A small network was trained on made-up records. Each row is its average activation on records with the value named, seen along a few directions.
Values that are neighbours, or in one group, have similar rows; names and order tell nothing.
In the rows, zero is written as 500.
Strong random noise was added to every row along 2 fixed directions; ignore it. To show where, here is one row again and again, with new noise each time:
518 463 393 586 550 678 508 341 499 489 548 426 537
862 521 371 476 563 529 574 302 709 879 469 79 473
546 466 403 583 538 657 506 358 498 518 537 419 535
755 489 452 549 479 515 509 440 532 740 466 318 516


Field DEPIG:
sez: 640 612 805 465 348 170 543 723 423 806 413 454 583
rega: 77 527 507 382 674 613 428 348 546 180 530 594 385
beru: 411 523 581 452 397 285 410 690 570 447 477 728 363
sab: 703 526 536 453 496 407 604 476 484 658 372 333 575
pafof: 748 468 366 310 478 318 488 576 775 701 498 319 344
zun: 436 635 730 448 538 418 470 562 451 551 466 444 431
pobof: 467 472 693 632 443 402 506 741 165 354 506 835 698
zop: 515 488 400 585 467 633 562 438 482 454 540 496 516
suzon: 635 433 290 361 476 460 499 546 748 626 463 374 416
DEPIG is arranged as a ring.
- List every value one step from sab, in the order listed. => pobof, zop
- List every value one step from rega, in the order listed. => beru, zun

Field PEM:
nazed: 595 465 425 604 471 637 521 419 402 535 519 416 592
damet: 515 464 264 383 562 587 525 425 833 554 541 326 340
pofif: 480 590 590 455 624 521 596 388 481 537 452 357 630
kar: 632 646 784 455 423 224 503 666 431 699 376 482 491
kenin: 695 502 494 330 456 257 462 518 779 901 420 251 298
gen: 543 397 323 612 547 645 560 364 475 414 595 532 541
vumuv: 324 587 643 441 515 380 407 603 566 474 486 609 438
luk: 729 634 488 458 662 585 621 252 591 673 485 74 499
ruze: 824 399 208 373 517 485 603 385 799 717 518 201 444
PEM is arranged as a ring.
- List every value one step from nazed, in the order listed. => gen, luk
- List every value one step from damet, in the order listed. => kenin, ruze

Field SEPAP:
fabol: 533 425 330 481 511 537 413 427 609 493 602 521 398
kib: 576 482 325 544 563 643 533 215 508 473 598 318 528
kod: 151 590 539 468 683 706 537 373 578 256 574 507 483
zape: 916 458 600 586 209 282 465 859 337 826 352 541 593
valuf: 447 624 663 450 573 452 530 497 466 517 479 450 598
sozo: 623 388 291 495 516 569 484 434 643 610 523 346 472
fesud: 566 468 506 453 421 306 394 651 526 520 444 646 389
vegi: 440 465 474 562 522 668 607 360 380 413 553 491 639
zub: 547 543 688 582 461 444 599 641 314 516 389 575 633
ras: 402 550 502 430 527 409 490 469 691 549 552 460 391
dako: 434 532 565 401 526 430 479 547 541 482 406 495 349
SEPAP is arranged as a ring.
- A walk along SEPAP starts at sozo and steps to its neighbour zape. Put fabol, kod, vegi, zub in the order it reaches them. => vegi, zub, kod, fabol
- List every value one step from ras, in the order listed. => fesud, dako
